These are the activations of a small neural network, seen along a few directions. Each row is one input.
Each table varies a few parts of the input and shows all the possible inputs, shuffled.
A made-up example of a description, with smaller parts first: one of 2 separate values, together with either a single point or one of 9 places around a ring or (one of 4 places along a line, together with one of 5 places around a ring).
Shared parts are said once, and a part with two or three values counts as separate values.

Other details of the inputs shift rows strongly along two fixed directions, in all tables alike. That doesn't count.

A family of inputs:
row 1: [  46  -29  -24    0 -108  -69   21   29   -5   63   43   15]
row 2: [ -6  17   9  -1  10   2   5  -6 -16  -4 -12 -10]
row 3: [  5  25  -2   9   6  14 -11  -4 -12   0  -8   4]
row 4: [  5  21 -12  10  11   0   2  -9   4  -3 -11  -3]
row 5: [-20   8  -3   2  16  -2  10  -3  -4  -3   2 -12]
row 6: [-14  22  11  -5   2   7   5   3   0   1  -2 -17]
row 7: [  5  25  -7  10   7   7  -6  -6  -4  -2 -11   0]
row 8: [ -5  32  -1  12   4  15 -10   4  -6   4  -1   5]
row 9: [-18   7  -1  -6  11   2   8  -4   6  -3   5 -20]
row 10: [-10   3  -4  11  10  20 -10 -12   7   2  15   3]
row 11: [ 10 -21   1  31   5  19   9   5  16 -29  -3 -23]
row 12: [-13  -6   2   1  19  -1   0 -18 -15 -11   3  -8]
row 13: [  6  20  -9   1   1  10   4 -10  21  -5  -8  -9]
row 14: [-2 30 -3  6  1 11 -5  1 13  4 -1 -5]
row 15: [  3 -15   1  36  10  15  10  13  17 -25   5 -22]
row 16: [  2  11 -16  10  16   1  -2 -12   3  -4  -4  -3]
row 17: [-10   2  -3  -1  18  -4   7 -12 -10  -7  -5 -13]
row 18: [-13  -8   3  -9   8  10   2 -19   0 -12   5 -14]
row 19: [ -3  -3  -4   6   6  24  -9 -19   6  -4   6   2]
row 20: [  2 -77  58 -96  43 -43 -44 108  56   1 -92 111]
row 21: [-14  18   5  -5   7   1  13   0   9  -1  -2 -20]
row 22: [-22  -2   3  -4  12   6   2 -10   1  -6  13 -13]
row 23: [  43  -35  -35   12 -106  -71   23   20  -23   63   55   15]
row 24: [ -1   1  -9   3   8  14  -5 -19  13  -8   7  -3]
row 25: [  0 -13  -1  42  14  11  11  14   7 -25   3 -15]
row 26: [ -5  16 -13   6  11   7  -1  -5  20   1   7  -8]
row 27: [ 6 24  1  1 -3 24 -9 -5  3 -1 -6 -2]
row 28: [   7 -105   47  -43   55  -38  -43  121   69  -22  -84  103]
row 29: [-24  -3   7   7  14  10  -1 -10 -15  -3  11  -2]
row 30: [ 51 -56 -22   2 -99 -52   7   5 -33  50  49  25]
row 31: [ 13  22  -1   0   3  19 -10  -8  -9  -6  -7   2]
row 32: [-15 -12   9  -5   6  19  -3 -20  -7  -8   4 -10]
row 33: [  3   9 -13   1   6  11   0 -13  18  -5  -1  -9]
row 34: [  6   0 -10   2  14   9  -8 -22   2 -13   5   0]
row 35: [-17  19   2   2  11  -3  14   0  -1  -2  -5 -12]
row 36: [ -5  15  11 -10  -1  12   7  -7  -1  -5 -10 -17]
row 37: [ 12  23  -5   0   3  12  -5 -10   0  -8 -11  -2]
row 38: [ -5  11   5 -10   3   5  14  -9   8  -6 -10 -21]
row 39: [ -5  16  16 -10  -2  20   1  -5 -10  -3  -7 -13]
row 40: [ 40 -39 -15  -4 -99 -75  32  18 -36  55  33   6]
row 41: [  1 -84  33 -68  48 -45 -54  94  61   4 -68 119]
row 42: [ -9   0   0 -10   8   7   9 -13   5  -8  -3 -21]
row 43: [ 16 -21   1  32  11  13   6   1   5 -35  -5 -20]
row 44: [-10   9 -11  14  16   5  -5 -10   5  -3  13   5]
row 45: [ -2  -1  -6  15  15  14 -12 -18  -8  -3   4   7]
row 46: [ -4  28 -11  12   9   1   4  -1  12   1  -3  -1]
row 47: [-11   5  -5  17  14  15  -9 -10  -1   1  12   9]
row 48: [  9   8 -15   0  12   6  -2 -16   6 -10  -3  -5]
row 49: [ 12  19 -11   0   7   5   2 -13   9  -9 -11  -5]
row 50: [ -8   7  -9   7  12  10  -6 -11  14  -2  15  -2]
row 51: [ -6  -9   3  -9  15   4   0 -23 -12 -16   4 -11]
row 52: [-4 32 -6 12  5  8 -4  3  3  3 -4  1]
row 53: [  24  -56   -9   -3 -102  -55   17   14  -35   57   58   11]
row 54: [  33  -31   -5   -2 -113  -65   21   33  -49   65   46   15]
row 55: [  2  10   4 -11  10   0  13 -13  -4 -11 -12 -16]
row 56: [ -7 -13   9  -5  12  13  -4 -24 -18 -12   3  -6]
row 57: [-23   0   2   3  16   1   3 -10  -9  -7  11  -6]
row 58: [ 6 24 -3  1 -2 17 -3 -7 12 -3 -9 -5]
row 59: [ -2  31   2   6   1  19 -11   3   4   5   1  -1]
row 60: [  2  14  15 -11   5  14   0  -9 -22  -7  -8  -9]
row 61: [-17  24   9   2   7   3   7   3 -10   0  -5  -9]
row 62: [-15  23  16  -6   1  15  -1   5 -10   2   1 -12]
row 63: [-14  -9   8   5  16   8  -4 -19 -21  -6   3  -4]
row 64: [ -2  -1  -1 -11  14   1   8 -17  -7 -12  -5 -16]
row 65: [ -6  17  14  -1   9   9  -1  -4 -25  -2  -9  -6]
Each input here is: one of 5 places around a ring, together with either a single point or (one of 2 separate values, together with one of 6 places along a line).
Changing only the place on the ring of 5 turns row 25 into row 11. The same change can be made to row 23. Which row results? -> row 33
Which other rows agree with row 22 in the place on the ring of 5? List them by row number. -> row 1, row 6, row 9, row 10, row 14, row 15, row 21, row 26, row 50, row 53, row 59, row 62
Which other rows agree with row 51 in the place on the ring of 5? List them by row number. -> row 20, row 30, row 31, row 34, row 37, row 43, row 48, row 49, row 55, row 56, row 60, row 64
Change only the choice among 2 separate values in row 44. List by row number the other rows that result. -> row 57

A family of inputs:
row 66: [ -6  -5   7   1  14   8   4  -2   0 -14  -8 -10]
row 67: [-5 17 -2 -3 13 10 -8 -6  2  1 -4  6]
row 68: [ 10 -11  -9  22  14  12  -3  -1  19 -19  -3  -3]
row 69: [ -5 -16   0   8  18   9  -3 -10   3 -16   2  -2]
row 70: [ -5  28   6 -11   7   5   1   1   0   2 -14  -4]
row 71: [ 19 -35   7 -38 -53 -51  -5  38  -8  43   2  43]
row 72: [ -8 -15   2   4  17   9  -2 -11  -1 -14   2  -3]
row 73: [ -8  25   8 -15   6   6  -1  -1  -5   3 -14  -2]
row 74: [ -4  -7   0  13  15   7   1   0   8 -14  -4  -7]
row 75: [ -2 -15  -4  14  19  10  -4  -6   6 -16   3  -1]
row 76: [ -2  -3   5   5  14   6   6   1   5 -15  -7 -11]
row 77: [ -8 -12   5   1  17   7  -1  -7  -2 -16  -1  -7]
row 78: [-10  22   8 -16   8   7  -4  -4  -6   5  -9   0]
row 79: [ -3  -5   1   9  13   7   5   2   9 -15  -5  -9]
row 80: [ -8  -9   7   1  16   9   1  -4  -1 -13  -3  -8]
row 81: [ 30  18 -47  72 -96  -9  51 -66 -62  24  92 -82]
row 82: [ 27 -68   0  -8 -48 -49  -2  44   5  25  11  41]
row 83: [ 24 -35   2 -26 -51 -48  -7  45   2  41   3  49]
row 84: [ -6  26   2  -8   7   6   0   3   5   2 -11  -2]
row 85: [-8 16  2 -9 12  8 -7 -9 -1  2 -4  5]
row 86: [ 7 21 -8  5  8 11 -7  0 15 -3 -9  4]
row 87: [-7 24  1 -4 10  7 -3  0  4  2 -9  0]
row 88: [-11  17   4 -13  11   8  -6 -10  -5   3  -5   4]
row 89: [-8 22  2 -4  9  7 -4  0  5  2 -6  0]
Changing only one part turns row 66 into row 73. The same change can be made to row 80. Which row results? -> row 78
Describe the family of inputs behind these rows. -> one of 2 separate values, together with either a single point or one of 11 places around a ring
Change only the choice among 2 separate values in row 79. List by row number the other rows that result. -> row 84
Change only the choice among 2 separate values in row 77. List by row number the other rows that result. -> row 71

A family of inputs:
row 90: [ -6  84 -40  55  -7  49  15 -92 -41  -4  54 -70]
row 91: [ 23  29 -20  17 -37  -5   9  -6  -6  19  16 -12]
row 92: [ 24 -51  11 -24 -51 -55   8  54   3  27  -4  30]
row 93: [-34 -31  24 -23  89  28 -34   4  29 -40 -40  33]
row 94: [-15 -14  18  -4  81  27 -21  34  60 -48 -54  22]
row 95: [-20 -25  23 -26  16   0  -1  -3 -17  -9  -7   2]
row 96: [  4  25  -3  -5 -37 -11  15  -8 -23  25  12 -16]
row 97: [ 32 -46 -13 -10 -48 -41 -17  34  13  37  14  57]
row 98: [-33  42  14  -2  50  37   2 -29  -6 -27 -14 -30]
row 99: [ 22   0 -18  -2 -83 -38  17 -14 -44  51  48  -6]
row 100: [ 13 -12 -21  33 -24  -2   7 -17 -10   4  33 -10]
row 101: [-20  20   7  27  52  40  11 -18   9 -47 -15 -45]
row 102: [ 11 -20  19 -35  -1 -29 -12  62  32  11 -42  45]
Describe the family of inputs behind these rows. -> either one of 2 separate values or one of 11 places around a ring

A family of inputs:
row 103: [-17  27   6  -2  45  34 -12 -22   5 -22 -18  -4]
row 104: [-18  14   3   5  50  31 -10 -21   6 -30 -14  -7]
row 105: [-26  63  14 -19  38  27  -8  -8   1  -4 -26  -9]
row 106: [ 30 -24 -35  38 -71 -23  21 -30 -31  27  64 -20]
row 107: [ 28 -27 -29  35 -71 -26  26 -28 -37  24  57 -25]
row 108: [-17  26  12  -5  44  32  -7 -17   4 -25 -22 -13]
row 109: [ 25  12 -23   8 -80 -29  18 -19 -41  45  43 -12]
row 110: [-21  45  -1  -6  42  34 -19 -20  11 -10 -15   3]
row 111: [ 31  -1 -29  19 -75 -22  13 -26 -33  38  52 -10]
row 112: [ 16  39 -17  46  38  34   0  15  57 -37 -30 -16]
row 113: [   9 -106   46  -86   21  -61  -43  117   57   12  -71  118]
row 114: [-27  65   9 -15  39  28 -14 -12   3  -2 -23   0]
row 115: [ 24 -14 -15  18 -73 -31  36 -15 -39  21  44 -37]
row 116: [-20 -11   7  23  53  33  -3 -11  12 -43  -9 -20]
row 117: [-17  -9  -5  28  56  38 -13 -18  19 -39   0  -6]
row 118: [-16  15  -3   8  51  34 -16 -23  13 -27  -8  -2]
row 119: [ 21  11 -12   1 -80 -32  32  -8 -40  39  35 -27]
row 120: [-19 -11   1  26  55  35  -7 -16  13 -41  -6 -11]
row 121: [   3 -119   52  -79   23  -64  -32  123   62    5  -72  108]
row 122: [-24 -10  13  21  51  29   6  -6  13 -46 -12 -28]
row 123: [-30  63  18 -20  37  25   1  -3   2  -7 -29 -16]
row 124: [ 37 -59   9 -70 -88 -95 -24  94  14  88  -6 108]
row 125: [ 24  11 -17   3 -78 -29  23 -13 -40  42  38 -20]
row 126: [ 27 -27 -22  30 -70 -28  30 -22 -37  21  52 -33]
row 127: [-21  26  17  -7  42  29   2 -11   5 -28 -25 -21]
Describe the family of inputs behind these rows. -> either a single point or (one of 4 places along a line, together with one of 6 places along a line)
Change only the place on the line of 6 in row 123. List by row number the other rows that result. -> row 115, row 119, row 121, row 122, row 127
